A small network was shown many inputs. Here are its activations along a few directions, one row for each input.
Each table varies a few parts of the input and shows all the possible inputs, shuffled.
Descriptions start from the smaller parts, as in this example, which fits no table here: line(4) and (point or (values(2) and ring(5)) or line(11)).
Shared parts are said once, and a part with two or three values counts as separate values.
In the rows, zero is written as 128.

Other details of the inputs shift rows strongly along two fixed directions, in all tables alike. That doesn't count.

Rows:
R1: [112 114 122 84 121 94 69 141 146 149 140]
R2: [96 118 114 113 129 107 63 146 133 150 164]
R3: [125 119 123 177 170 105 147 132 133 96 121]
R4: [125 111 131 177 163 110 152 133 133 94 120]
R5: [93 102 143 131 95 123 54 124 106 136 147]
R6: [168 181 119 127 127 165 223 99 120 115 117]
R7: [137 115 136 147 163 98 149 136 143 100 84]
R8: [110 116 119 89 116 87 71 140 148 146 150]
R9: [115 104 134 92 108 105 70 145 148 151 132]
R10: [128 103 130 181 157 114 148 133 131 99 110]
R11: [98 115 116 108 134 113 60 147 132 153 154]
R12: [132 105 136 180 163 117 144 137 127 102 106]
R13: [130 105 157 167 129 102 139 106 120 85 87]
R14: [151 167 120 72 68 183 157 109 118 166 152]
R15: [156 173 127 150 139 200 207 114 103 128 109]
R16: [124 116 129 171 176 116 142 141 128 104 99]
R17: [155 168 127 70 74 186 151 113 115 170 149]
R18: [148 172 120 68 73 178 160 109 120 161 163]
Description of these inputs: values(2) and (point or ring(8)).
- Changing only the values(2) part turns R18 into R4. The same change can be made to R13. Which row results? => R5
- A walk changes only the ring(8) part. It starts at R3 and steps to R2. List the rest of the walk in order. => R11, R16, R15, R12, R10, R4

Rows:
R19: [102 106 131 118 116 92 41 132 119 144 169]
R20: [88 93 126 107 122 111 49 148 138 159 143]
R21: [158 163 136 67 84 157 148 112 131 161 125]
R22: [150 143 146 142 143 119 205 109 128 78 92]
R23: [122 58 147 180 169 73 98 138 142 96 83]
R24: [137 164 124 178 191 146 177 119 112 98 89]
R25: [98 76 143 195 163 71 111 150 150 89 123]
R26: [108 79 134 107 104 112 46 146 138 154 136]
R27: [146 169 101 77 84 143 156 105 131 151 154]
R28: [138 149 119 178 174 148 184 120 114 99 81]
R29: [101 90 123 118 96 96 49 140 126 142 160]
R30: [143 161 140 71 78 156 154 105 123 138 150]
R31: [118 102 115 86 97 66 66 129 166 143 156]
R32: [90 92 122 112 107 100 53 147 127 140 163]
R33: [118 86 148 183 189 66 88 140 130 96 89]
R34: [155 167 79 80 142 160 169 156 150 174 199]
R35: [150 127 147 176 156 156 196 137 127 99 85]
R36: [161 127 148 180 151 150 192 124 121 105 86]
R37: [164 147 117 144 155 117 202 116 143 102 73]
R38: [107 65 150 187 155 75 111 155 151 82 119]
R39: [133 160 132 177 191 144 183 122 108 103 88]
R40: [153 164 120 82 75 142 157 101 130 155 151]
R41: [125 164 116 118 91 181 141 120 118 149 173]
R42: [122 168 114 98 110 183 134 125 99 168 138]
R43: [135 143 119 182 158 146 190 104 121 89 114]
R44: [92 82 130 110 104 106 57 142 137 139 165]
R45: [83 122 114 120 131 98 40 139 128 139 175]
R46: [149 162 143 60 88 164 147 116 126 151 125]
R47: [132 164 119 108 100 191 134 130 120 162 146]
R48: [154 148 140 177 172 146 180 119 107 99 81]
R49: [84 108 109 119 116 99 46 140 130 140 168]
R50: [115 97 140 87 89 70 65 130 157 139 154]
R51: [109 70 137 178 179 73 102 156 139 91 80]
R52: [144 166 138 58 93 164 146 122 121 150 122]
R53: [142 143 126 107 81 176 141 100 103 153 160]
R54: [139 143 125 107 78 180 142 106 107 149 158]
R55: [93 84 127 189 176 63 106 141 134 88 114]
R56: [128 162 111 100 108 190 131 116 114 162 141]
R57: [110 87 142 150 167 44 114 134 160 71 104]
R58: [147 123 138 169 162 155 194 122 121 98 78]
R59: [151 152 121 147 151 113 204 103 136 84 98]
R60: [154 125 145 187 134 146 196 120 123 90 111]
R61: [140 172 129 59 103 164 144 117 124 151 128]
R62: [128 159 129 105 100 190 141 134 116 167 145]
R63: [144 173 114 64 99 159 145 115 129 156 127]
R64: [106 89 127 108 107 106 43 150 128 154 133]
R65: [171 144 95 148 215 132 219 165 161 123 116]
R66: [132 136 128 181 158 144 197 108 117 95 111]
R67: [120 64 151 193 150 67 107 143 146 88 118]
R68: [133 80 141 151 162 39 112 140 169 102 77]
R69: [79 118 122 119 131 96 45 142 124 146 174]
R70: [131 172 126 93 117 187 128 128 99 160 142]
R71: [149 148 135 184 160 137 185 109 106 87 108]
R72: [147 147 136 105 85 190 137 132 117 163 139]
R73: [125 171 122 103 106 177 134 118 97 147 168]
R74: [159 166 112 67 90 154 150 112 139 166 126]
R75: [104 90 124 118 99 92 49 133 121 145 161]
R76: [107 90 129 108 110 102 41 143 122 158 135]
- Changing only one part turns R54 into R26. The same change can be made to R57. Which row results? => R61
- Changing only one part turns R37 into R27. The same change can be made to R33. Which row results? => R19
- Describe the family of inputs behind these rows. => values(2) and (point or ring(8) or (line(4) and line(5)))
- A walk changes only the line(4) part. It starts at R71 and steps to R29. List the rest of the walk in order. => R54, R60

Rows:
R77: [145 86 128 144 164 48 119 143 166 107 104]
R78: [108 83 155 171 162 88 103 152 140 97 102]
R79: [113 82 143 176 159 87 91 131 132 101 88]
R80: [164 171 125 50 62 170 165 100 127 163 130]
R81: [148 136 141 163 149 169 194 122 113 104 98]
R82: [103 105 132 104 91 133 49 140 123 166 145]
R83: [165 162 123 127 152 120 217 116 153 93 109]
R84: [128 82 144 128 141 47 124 131 172 90 83]
R85: [131 154 148 130 46 202 146 80 72 137 162]
R86: [147 152 114 184 167 162 193 121 116 115 107]
R87: [97 76 140 212 137 83 100 121 118 80 143]
R88: [139 165 127 96 83 210 150 119 98 166 141]
R89: [128 192 103 93 116 192 147 112 95 163 166]
R90: [99 117 129 95 97 125 47 136 115 155 143]
R91: [170 153 113 135 151 120 217 113 146 105 98]
R92: [139 105 138 58 75 97 67 131 147 165 136]
R93: [143 163 111 173 172 154 190 119 106 104 107]
R94: [140 156 139 158 153 154 185 103 100 100 89]
R95: [103 101 129 173 189 79 104 155 141 100 125]
R96: [106 90 153 168 165 82 99 145 135 95 99]
R97: [100 117 107 109 119 125 49 141 128 168 168]
R98: [95 120 118 100 123 128 61 161 134 165 184]
R99: [160 181 135 45 64 170 168 102 134 151 140]
R100: [114 121 107 56 99 88 82 141 165 160 165]
R101: [98 111 108 106 118 131 59 160 133 169 175]
R102: [146 145 117 172 176 165 201 132 120 107 122]
- Changing only one part turns R98 into R78. The same change can be made to R86. Which row results? => R82
- Describe the family of inputs behind these rows. => values(2) and (point or line(4) or ring(8))
